Each row below holds a small network's activations on one record, seen along a few directions.
After each row come some of the record's fields: Gir, Tazam, Dosad, Tira, Paz.
Not every record has every field; a missing one is written absent.
The largest differences between rows may come from other fields.
(in the rows, 500 means zero)
Random noise pushes rows far along 2 fixed directions. That doesn't count. These rows show it; they differ only by the noise:
[537 531 466 565 552 541 532 507 545 518 478 471 486 431]
[510 567 374 361 521 496 416 572 550 465 467 547 403 553]
[539 525 466 598 555 515 547 461 521 533 470 446 509 420]
[531 540 446 518 545 534 505 525 548 505 476 489 466 459]

[595 533 665 570 485 573 606 569 529 483 543 524 593 460] -> Gir: n4 / Tazam: z2 / Dosad: f3 / Tira: m2 / Paz: absent
[621 581 662 726 553 635 694 624 561 483 555 557 557 393] -> Gir: n2 / Tazam: z1 / Dosad: f3 / Tira: m4 / Paz: absent
[578 571 505 413 443 366 526 375 379 512 475 480 586 593] -> Gir: n2 / Tazam: z1 / Dosad: f3 / Tira: m3 / Paz: absent
[627 568 549 461 453 420 569 408 432 500 506 474 618 545] -> Gir: n1 / Tazam: z2 / Dosad: f3 / Tira: m2 / Paz: absent
[430 476 620 689 529 465 551 524 502 458 528 608 521 448] -> Gir: n5 / Tazam: z1 / Dosad: f1 / Tira: m4 / Paz: absent
[586 530 580 469 473 585 545 574 525 497 541 509 553 494] -> Gir: n4 / Tazam: z2 / Dosad: f3 / Tira: m2 / Paz: absent
[534 559 451 275 462 585 380 665 593 440 493 590 361 622] -> Gir: n1 / Tazam: z1 / Dosad: f1 / Tira: m4 / Paz: absent
[540 557 407 591 560 449 560 522 492 483 486 509 504 462] -> Gir: n4 / Tazam: z2 / Dosad: f3 / Tira: m1 / Paz: v1
[442 377 659 554 461 614 521 434 490 573 527 409 605 416] -> Gir: n3 / Tazam: z1 / Dosad: f1 / Tira: m2 / Paz: absent
[529 532 328 527 542 465 520 384 441 547 438 361 525 461] -> Gir: n2 / Tazam: z1 / Dosad: f3 / Tira: m1 / Paz: v2
[468 525 478 588 516 188 555 348 337 450 472 579 568 589] -> Gir: n3 / Tazam: z1 / Dosad: f1 / Tira: m4 / Paz: absent
[609 552 599 815 568 561 709 475 488 551 520 451 602 340] -> Gir: n2 / Tazam: z1 / Dosad: f3 / Tira: m4 / Paz: absent
[540 548 329 636 556 287 577 231 337 550 423 358 590 463] -> Gir: n2 / Tazam: z1 / Dosad: f3 / Tira: m1 / Paz: v1
[516 577 370 347 527 604 432 768 611 422 514 617 367 551] -> Gir: n4 / Tazam: z2 / Dosad: f3 / Tira: m1 / Paz: v2
[600 603 542 311 421 438 495 501 466 443 511 570 548 633] -> Gir: n2 / Tazam: z1 / Dosad: f3 / Tira: m2 / Paz: absent
[543 599 405 353 477 360 452 530 433 448 488 593 472 637] -> Gir: n1 / Tazam: z2 / Dosad: f3 / Tira: m4 / Paz: absent
[445 488 387 380 469 315 356 374 415 502 452 487 433 634] -> Gir: n2 / Tazam: z1 / Dosad: f1 / Tira: m4 / Paz: absent
[601 556 497 478 485 525 518 492 503 505 495 482 505 530] -> Gir: n1 / Tazam: z1 / Dosad: f1 / Tira: m4 / Paz: absent
[587 507 560 645 544 644 610 527 571 519 510 422 531 373] -> Gir: n2 / Tazam: z1 / Dosad: f1 / Tira: m4 / Paz: absent
[599 589 517 361 443 460 512 521 465 467 505 556 539 600] -> Gir: n1 / Tazam: z2 / Dosad: f3 / Tira: m2 / Paz: absent
[542 577 531 528 516 474 522 578 515 447 512 625 468 531] -> Gir: n4 / Tazam: z1 / Dosad: f1 / Tira: m4 / Paz: absent
[582 508 640 664 470 410 616 312 407 567 483 440 619 460] -> Gir: n2 / Tazam: z1 / Dosad: f1 / Tira: m4 / Paz: absent
[528 581 613 405 464 434 492 638 516 386 547 729 454 654] -> Gir: n4 / Tazam: z1 / Dosad: f1 / Tira: m4 / Paz: absent
[597 564 618 424 431 454 511 499 483 464 519 581 530 617] -> Gir: n2 / Tazam: z1 / Dosad: f1 / Tira: m4 / Paz: absent
[580 583 476 601 514 418 605 478 456 484 495 526 555 486] -> Gir: n1 / Tazam: z2 / Dosad: f3 / Tira: m4 / Paz: absent
[547 554 360 600 558 397 575 387 431 525 451 424 546 451] -> Gir: n1 / Tazam: z2 / Dosad: f3 / Tira: m1 / Paz: v1
[449 469 284 377 518 446 361 386 493 538 438 373 420 534] -> Gir: n1 / Tazam: z1 / Dosad: f1 / Tira: m1 / Paz: v1
[521 558 404 583 526 210 518 287 343 494 437 510 539 559] -> Gir: n4 / Tazam: z1 / Dosad: f1 / Tira: m4 / Paz: absent
[520 580 291 374 534 481 451 564 518 461 460 511 429 545] -> Gir: n1 / Tazam: z2 / Dosad: f3 / Tira: m1 / Paz: v1
[367 444 492 599 542 469 482 462 493 497 485 518 461 443] -> Gir: n5 / Tazam: z1 / Dosad: f1 / Tira: m1 / Paz: v1
[529 575 315 498 536 341 505 368 401 503 437 444 515 529] -> Gir: n2 / Tazam: z1 / Dosad: f3 / Tira: m1 / Paz: v1
[581 477 772 517 466 777 557 687 648 502 569 535 528 426] -> Gir: n2 / Tazam: z1 / Dosad: f1 / Tira: m2 / Paz: absent
[476 512 377 538 540 354 484 349 415 527 443 447 505 496] -> Gir: n4 / Tazam: z1 / Dosad: f1 / Tira: m1 / Paz: v1
[546 593 415 509 539 480 531 543 503 468 487 533 481 504] -> Gir: n2 / Tazam: z1 / Dosad: f3 / Tira: m1 / Paz: v1
[537 547 368 538 536 450 529 408 440 535 451 410 526 476] -> Gir: n2 / Tazam: z1 / Dosad: f3 / Tira: m1 / Paz: v2
[506 613 326 235 510 606 381 758 600 402 503 626 330 607] -> Gir: n2 / Tazam: z1 / Dosad: f3 / Tira: m1 / Paz: v2
[618 596 603 571 465 355 620 430 403 462 522 573 621 557] -> Gir: n1 / Tazam: z2 / Dosad: f3 / Tira: m4 / Paz: absent
[427 409 606 316 390 491 365 426 467 524 527 497 501 602] -> Gir: n4 / Tazam: z1 / Dosad: f1 / Tira: m2 / Paz: absent
[330 473 331 222 509 612 279 688 603 433 479 578 299 582] -> Gir: n5 / Tazam: z1 / Dosad: f1 / Tira: m1 / Paz: v2
[603 563 534 528 463 310 591 394 376 490 496 519 617 565] -> Gir: n4 / Tazam: z2 / Dosad: f3 / Tira: m3 / Paz: absent
[490 519 419 423 465 241 405 313 382 490 469 512 495 654] -> Gir: n1 / Tazam: z1 / Dosad: f1 / Tira: m4 / Paz: absent
[416 406 678 591 461 448 525 353 450 522 506 484 594 461] -> Gir: n5 / Tazam: z1 / Dosad: f1 / Tira: m2 / Paz: absent

Here are new rows. What are their fields?
[543 580 425 516 555 589 537 624 566 460 504 530 455 464] -> Gir: n2 / Tazam: z1 / Dosad: f3 / Tira: m1 / Paz: v1
[466 487 409 535 564 515 495 544 539 488 487 521 434 459] -> Gir: n4 / Tazam: z2 / Dosad: f1 / Tira: m1 / Paz: v1
[459 476 532 532 521 531 478 556 562 458 523 541 417 501] -> Gir: n2 / Tazam: z1 / Dosad: f1 / Tira: m4 / Paz: absent
[554 481 572 370 431 514 454 406 505 539 482 434 537 549] -> Gir: n1 / Tazam: z1 / Dosad: f1 / Tira: m2 / Paz: absent
[572 617 428 478 473 259 536 371 360 465 462 543 560 614] -> Gir: n2 / Tazam: z1 / Dosad: f3 / Tira: m4 / Paz: absent
[479 494 570 642 528 358 552 392 418 487 505 554 544 528] -> Gir: n4 / Tazam: z1 / Dosad: f1 / Tira: m4 / Paz: absent
[601 588 535 387 402 254 534 289 323 484 475 501 643 651] -> Gir: n2 / Tazam: z1 / Dosad: f3 / Tira: m2 / Paz: absent
[375 410 480 589 555 632 478 542 561 529 494 448 461 372] -> Gir: n5 / Tazam: z1 / Dosad: f1 / Tira: m1 / Paz: v2
[461 360 793 676 460 713 567 494 565 590 571 435 570 354] -> Gir: n4 / Tazam: z1 / Dosad: f1 / Tira: m2 / Paz: absent
[574 571 571 322 443 609 488 628 548 459 528 558 507 570] -> Gir: n2 / Tazam: z1 / Dosad: f3 / Tira: m2 / Paz: absent
[537 557 442 457 552 777 510 763 665 464 526 521 406 432] -> Gir: n2 / Tazam: z1 / Dosad: f3 / Tira: m1 / Paz: v2
[592 658 510 267 436 434 456 647 494 393 534 696 448 685] -> Gir: n2 / Tazam: z1 / Dosad: f3 / Tira: m4 / Paz: absent
[363 383 663 360 437 713 383 682 636 469 559 569 425 491] -> Gir: n5 / Tazam: z1 / Dosad: f1 / Tira: m2 / Paz: absent
[525 624 335 410 514 247 461 490 408 406 472 628 459 648] -> Gir: n4 / Tazam: z2 / Dosad: f3 / Tira: m4 / Paz: absent
[555 600 446 449 500 402 514 617 497 399 505 637 477 593] -> Gir: n4 / Tazam: z2 / Dosad: f3 / Tira: m4 / Paz: absent
[444 454 413 481 530 548 427 518 574 519 494 451 400 469] -> Gir: n1 / Tazam: z1 / Dosad: f1 / Tira: m1 / Paz: v1
[466 499 427 421 543 686 435 675 621 484 506 517 386 464] -> Gir: n4 / Tazam: z1 / Dosad: f1 / Tira: m1 / Paz: v2
[533 561 328 533 524 295 521 285 347 543 425 404 553 523] -> Gir: n2 / Tazam: z1 / Dosad: f3 / Tira: m1 / Paz: v2
[508 503 323 398 552 582 415 591 595 490 476 462 392 491] -> Gir: n1 / Tazam: z2 / Dosad: f1 / Tira: m1 / Paz: v1
[508 470 668 715 513 449 598 421 493 496 522 517 543 452] -> Gir: n2 / Tazam: z1 / Dosad: f1 / Tira: m4 / Paz: absent
[572 572 545 591 496 450 591 461 433 496 511 533 569 503] -> Gir: n2 / Tazam: z1 / Dosad: f3 / Tira: m4 / Paz: absent
